A small network was trained on invented records. Each row is its activation on one of them, seen along a few directions.
Records have a field called TEPOB. Each example row is followed by its value.
Records without TEPOB are marked none.
Other fields move the rows too, some of them a lot.
In the rows, 500 means zero.
Strong random noise was added to every row along 3 fixed directions; ignore it. To show where, here is one row again and again, with new noise each time:
| 572 | 493 | 570 | 439 | 530 | 486 | 599 | 425 | 383 | 551 | 510 | 514 | 478 | 565 | 432 | 535 |
| 459 | 370 | 508 | 655 | 469 | 480 | 537 | 503 | 311 | 582 | 476 | 491 | 613 | 495 | 497 | 420 |
| 480 | 358 | 277 | 658 | 526 | 644 | 348 | 372 | 536 | 258 | 362 | 461 | 468 | 569 | 522 | 482 |
| 588 | 519 | 514 | 393 | 545 | 537 | 551 | 386 | 492 | 447 | 486 | 503 | 418 | 590 | 427 | 576 |
| 400 | 411 | 468 | 610 | 404 | 523 | 471 | 556 | 544 | 498 | 473 | 445 | 625 | 450 | 500 | 442 |

| 504 | 518 | 606 | 524 | 541 | 525 | 508 | 534 | 612 | 533 | 525 | 566 | 536 | 490 | 498 | 556 | -> none
| 487 | 605 | 689 | 371 | 407 | 395 | 672 | 631 | 546 | 757 | 638 | 477 | 585 | 350 | 449 | 511 | -> goti
| 689 | 561 | 527 | 394 | 621 | 494 | 568 | 358 | 398 | 534 | 530 | 545 | 379 | 580 | 423 | 555 | -> goti
| 425 | 521 | 481 | 542 | 454 | 476 | 499 | 501 | 475 | 551 | 540 | 475 | 511 | 477 | 584 | 443 | -> pup
| 494 | 419 | 461 | 587 | 525 | 478 | 522 | 438 | 371 | 508 | 463 | 468 | 522 | 514 | 569 | 433 | -> sezo
| 423 | 461 | 608 | 492 | 417 | 446 | 579 | 672 | 495 | 624 | 523 | 525 | 617 | 385 | 546 | 438 | -> lavaf
| 531 | 503 | 638 | 486 | 473 | 438 | 599 | 545 | 487 | 623 | 518 | 517 | 514 | 466 | 499 | 568 | -> pel
| 452 | 385 | 421 | 690 | 546 | 607 | 435 | 495 | 371 | 419 | 431 | 523 | 530 | 518 | 568 | 449 | -> none
| 502 | 548 | 449 | 460 | 427 | 572 | 439 | 578 | 716 | 397 | 511 | 440 | 500 | 441 | 500 | 589 | -> nimik
| 514 | 534 | 293 | 464 | 533 | 643 | 340 | 381 | 765 | 268 | 420 | 436 | 405 | 593 | 556 | 529 | -> kepo
| 525 | 425 | 459 | 673 | 538 | 557 | 408 | 482 | 511 | 468 | 396 | 538 | 457 | 525 | 543 | 542 | -> gegid
| 460 | 551 | 695 | 302 | 391 | 429 | 616 | 703 | 636 | 678 | 613 | 515 | 602 | 396 | 494 | 542 | -> lavaf
| 536 | 598 | 491 | 412 | 453 | 547 | 502 | 548 | 655 | 409 | 501 | 457 | 446 | 458 | 479 | 582 | -> nimik
| 449 | 517 | 505 | 507 | 427 | 472 | 571 | 524 | 484 | 587 | 526 | 460 | 573 | 492 | 555 | 456 | -> kepo
| 613 | 492 | 517 | 517 | 616 | 551 | 490 | 436 | 554 | 492 | 434 | 616 | 477 | 514 | 515 | 561 | -> kilub
| 396 | 419 | 485 | 673 | 372 | 486 | 373 | 653 | 586 | 489 | 495 | 438 | 683 | 387 | 552 | 354 | -> ledo
| 533 | 477 | 519 | 534 | 567 | 475 | 568 | 478 | 441 | 569 | 467 | 587 | 506 | 456 | 527 | 511 | -> kilub
| 504 | 383 | 388 | 642 | 520 | 554 | 458 | 407 | 431 | 400 | 409 | 478 | 520 | 542 | 591 | 457 | -> sezo
| 541 | 572 | 538 | 338 | 402 | 506 | 579 | 498 | 578 | 568 | 545 | 506 | 462 | 507 | 418 | 511 | -> met
| 476 | 500 | 548 | 562 | 391 | 455 | 518 | 596 | 589 | 556 | 471 | 505 | 568 | 466 | 500 | 524 | -> gegid
| 493 | 497 | 535 | 529 | 475 | 471 | 506 | 500 | 527 | 518 | 512 | 544 | 507 | 421 | 523 | 499 | -> mukor
| 456 | 465 | 514 | 586 | 387 | 496 | 459 | 554 | 598 | 498 | 473 | 533 | 608 | 419 | 531 | 465 | -> mukor
| 284 | 500 | 235 | 569 | 353 | 534 | 261 | 604 | 732 | 342 | 520 | 336 | 553 | 438 | 604 | 377 | -> pup
| 547 | 584 | 603 | 367 | 504 | 541 | 479 | 521 | 755 | 503 | 482 | 487 | 414 | 496 | 475 | 645 | -> pel
| 587 | 530 | 649 | 451 | 507 | 414 | 566 | 468 | 422 | 589 | 556 | 530 | 513 | 505 | 471 | 481 | -> ledo
| 701 | 502 | 335 | 407 | 651 | 604 | 451 | 221 | 415 | 333 | 446 | 557 | 225 | 693 | 424 | 539 | -> met

Which value of TEPOB does each new row have?
| 530 | 712 | 541 | 177 | 474 | 543 | 541 | 561 | 866 | 402 | 490 | 505 | 419 | 451 | 455 | 652 | -> kilub
| 498 | 491 | 272 | 486 | 512 | 520 | 382 | 455 | 513 | 378 | 500 | 388 | 436 | 499 | 490 | 464 | -> goti
| 570 | 547 | 469 | 390 | 544 | 403 | 506 | 435 | 372 | 501 | 559 | 500 | 409 | 529 | 458 | 499 | -> mukor
| 618 | 540 | 469 | 472 | 616 | 543 | 470 | 330 | 410 | 465 | 497 | 556 | 365 | 639 | 542 | 534 | -> pup
| 516 | 566 | 550 | 391 | 507 | 509 | 511 | 554 | 621 | 483 | 567 | 523 | 476 | 550 | 444 | 529 | -> none
| 565 | 372 | 519 | 678 | 601 | 583 | 475 | 455 | 438 | 482 | 399 | 633 | 493 | 496 | 575 | 449 | -> lavaf
| 415 | 531 | 642 | 468 | 389 | 455 | 569 | 685 | 550 | 637 | 531 | 437 | 673 | 391 | 544 | 450 | -> sezo
| 439 | 486 | 585 | 458 | 430 | 430 | 552 | 616 | 632 | 600 | 554 | 517 | 567 | 403 | 516 | 462 | -> lavaf
| 470 | 526 | 394 | 477 | 499 | 519 | 497 | 430 | 533 | 455 | 487 | 437 | 456 | 537 | 555 | 472 | -> kepo
| 490 | 466 | 532 | 607 | 477 | 545 | 447 | 559 | 505 | 474 | 455 | 560 | 558 | 410 | 554 | 483 | -> mukor
| 572 | 631 | 455 | 297 | 554 | 469 | 571 | 365 | 506 | 473 | 534 | 455 | 350 | 625 | 474 | 535 | -> kepo
| 443 | 466 | 353 | 636 | 487 | 524 | 374 | 446 | 487 | 429 | 483 | 476 | 507 | 548 | 582 | 402 | -> pup
| 455 | 455 | 270 | 445 | 494 | 513 | 389 | 410 | 550 | 320 | 468 | 372 | 455 | 527 | 552 | 496 | -> sezo
